Each row below is a small network's average activation on inputs in which a field has the value named, seen along a few directions.
Related values have similar rows: they may be neighbours, one step apart, or belong to one group.
In the rows, 500 means zero.
Random noise pushes rows far along 7 fixed directions. That doesn't count. These rows show it; they differ only by the noise:
502 459 645 516 423 527 528 540 486 232 671 544 551 475 450 435 518
568 553 474 861 549 648 549 584 386 514 523 563 437 490 580 485 411
642 598 578 551 506 518 632 255 291 676 357 427 573 565 478 557 379
428 505 613 478 405 470 374 497 544 286 619 332 488 572 392 425 646
399 385 292 354 635 551 343 686 544 444 399 515 422 480 567 452 618
457 672 587 293 730 615 455 709 555 364 491 512 528 415 450 377 272
521 698 672 580 530 529 479 385 490 445 456 444 599 491 335 488 343
576 541 361 537 489 406 607 219 516 725 330 503 478 578 542 573 448
511 426 527 708 378 531 500 529 442 361 662 445 424 571 541 454 641


Vemol, 15 values:
y14: 623 567 550 431 610 436 418 412 524 535 453 404 485 505 411 518 456
y3: 580 404 514 529 538 646 459 636 513 423 555 579 492 428 551 519 570
y11: 365 574 283 543 621 565 382 588 607 650 371 481 493 437 453 614 597
y15: 398 727 588 290 614 586 534 749 412 644 496 342 451 533 574 442 354
y2: 443 215 507 254 456 526 263 660 347 284 451 432 503 546 521 431 699
y8: 475 380 468 525 680 650 511 745 343 470 324 878 683 278 556 571 251
y5: 653 262 494 533 348 494 656 498 242 551 684 435 403 669 735 492 716
y13: 439 517 654 501 547 556 411 607 398 404 465 541 670 344 339 501 516
y6: 427 556 538 654 487 541 235 469 522 496 390 404 649 401 246 599 671
y10: 555 404 699 751 495 672 293 554 246 340 461 435 607 497 368 510 546
y4: 627 493 435 349 506 374 782 194 633 616 403 734 649 384 504 616 339
y12: 450 539 508 590 391 450 683 459 597 520 635 646 543 429 508 583 450
y9: 533 562 360 735 623 548 588 625 564 715 463 570 354 457 653 465 357
y1: 578 609 629 417 499 506 593 561 336 562 608 380 393 585 583 410 362
y7: 358 217 422 453 286 426 445 476 426 498 494 563 506 533 511 531 777
Vemol is arranged as a 3 by 5 grid.
How many steps from neighbour to neighbour lead from y3 to y15, at the fewest?
> 5
Each value of Vemol is a pair of two hidden parts, and every pair occurs once (5 first parts, 3 second parts).
y7 and y6 share the first part; y7 and y2 share the second. Which value has the first part of y2 and the second part of y6?
> y14
y1 and y3 share the first part; y1 and y8 share the second. Which value has the first part of y8 and the second part of y3?
> y4

Ledob, 20 values:
g14: 541 312 500 420 427 515 497 475 209 614 302 501 536 520 522 574 557
g16: 550 547 475 661 537 499 598 474 587 494 623 590 485 527 590 476 506
g3: 414 376 454 752 422 577 450 553 466 464 464 618 572 417 498 525 555
g15: 488 560 455 542 597 516 521 679 626 346 665 558 369 540 631 334 443
g17: 527 402 315 467 474 389 531 459 647 696 525 358 217 630 692 474 560
g19: 511 505 339 437 632 593 355 582 538 535 402 493 419 521 499 549 532
g1: 488 419 509 291 438 415 617 447 531 641 495 419 450 549 589 490 516
g11: 481 557 455 647 644 635 327 717 487 381 499 621 440 462 494 477 401
g7: 438 299 355 459 544 512 292 534 658 372 361 618 628 382 357 653 636
g10: 497 393 567 462 417 447 476 407 616 356 621 410 557 496 425 451 751
g12: 438 553 449 413 480 504 527 555 611 497 568 499 424 563 505 523 571
g13: 384 574 346 309 650 369 302 456 777 511 352 448 414 480 459 423 419
g6: 554 520 443 374 490 523 496 528 427 500 389 581 511 509 543 547 436
g20: 496 360 346 677 571 548 356 595 508 578 455 442 392 489 610 440 639
g8: 439 553 649 387 492 565 539 618 432 409 630 389 554 442 483 433 551
g18: 445 674 689 550 553 491 570 502 449 498 429 581 664 416 374 453 246
g9: 547 266 475 222 589 560 554 672 265 482 441 570 469 472 676 487 493
g5: 556 335 619 598 347 523 576 436 341 409 552 569 641 389 415 642 643
g4: 456 576 575 678 328 476 555 659 498 291 869 481 412 588 574 355 557
g2: 488 323 221 513 364 410 576 331 408 650 455 584 505 530 556 647 771
Each value of Ledob is a pair of two hidden parts, and every pair occurs once (5 first parts, 4 second parts).
g7 and g8 share the first part; g7 and g19 share the second. Which value has the first part of g19 and the second part of g8?
> g2
g11 and g4 share the first part; g11 and g9 share the second. Which value has the first part of g9 and the second part of g4?
> g18
g6 and g15 share the first part; g6 and g1 share the second. Which value has the first part of g1 and the second part of g15?
> g20

Ketof, 11 values:
m11: 485 522 584 531 357 411 504 436 511 471 585 483 516 562 498 493 515
m5: 556 592 562 543 556 556 518 564 499 485 608 369 432 557 566 421 478
m7: 553 551 470 669 582 614 407 501 375 635 383 401 499 501 472 559 545
m4: 419 331 436 389 489 499 360 603 472 383 423 560 533 434 501 477 605
m1: 576 412 625 452 431 516 462 370 327 428 460 383 591 548 403 520 612
m10: 532 402 503 425 538 535 520 430 340 547 396 500 620 452 460 585 596
m3: 552 534 624 565 579 576 478 545 419 384 478 596 573 421 450 485 368
m6: 485 581 519 591 526 562 599 662 600 454 687 512 437 457 550 466 449
m8: 432 519 485 366 524 524 503 583 411 609 463 402 459 546 533 486 543
m9: 410 567 261 527 482 313 382 363 874 575 405 548 364 539 481 521 445
m2: 374 407 380 605 503 560 400 679 490 488 501 531 429 508 525 482 621
Ketof is arranged as a line.
List every value one step from m8, in the order listed.
> m2
List every value one step from m9, in the order listed.
> m4, m3
List every value one step from m6, in the order listed.
> m10
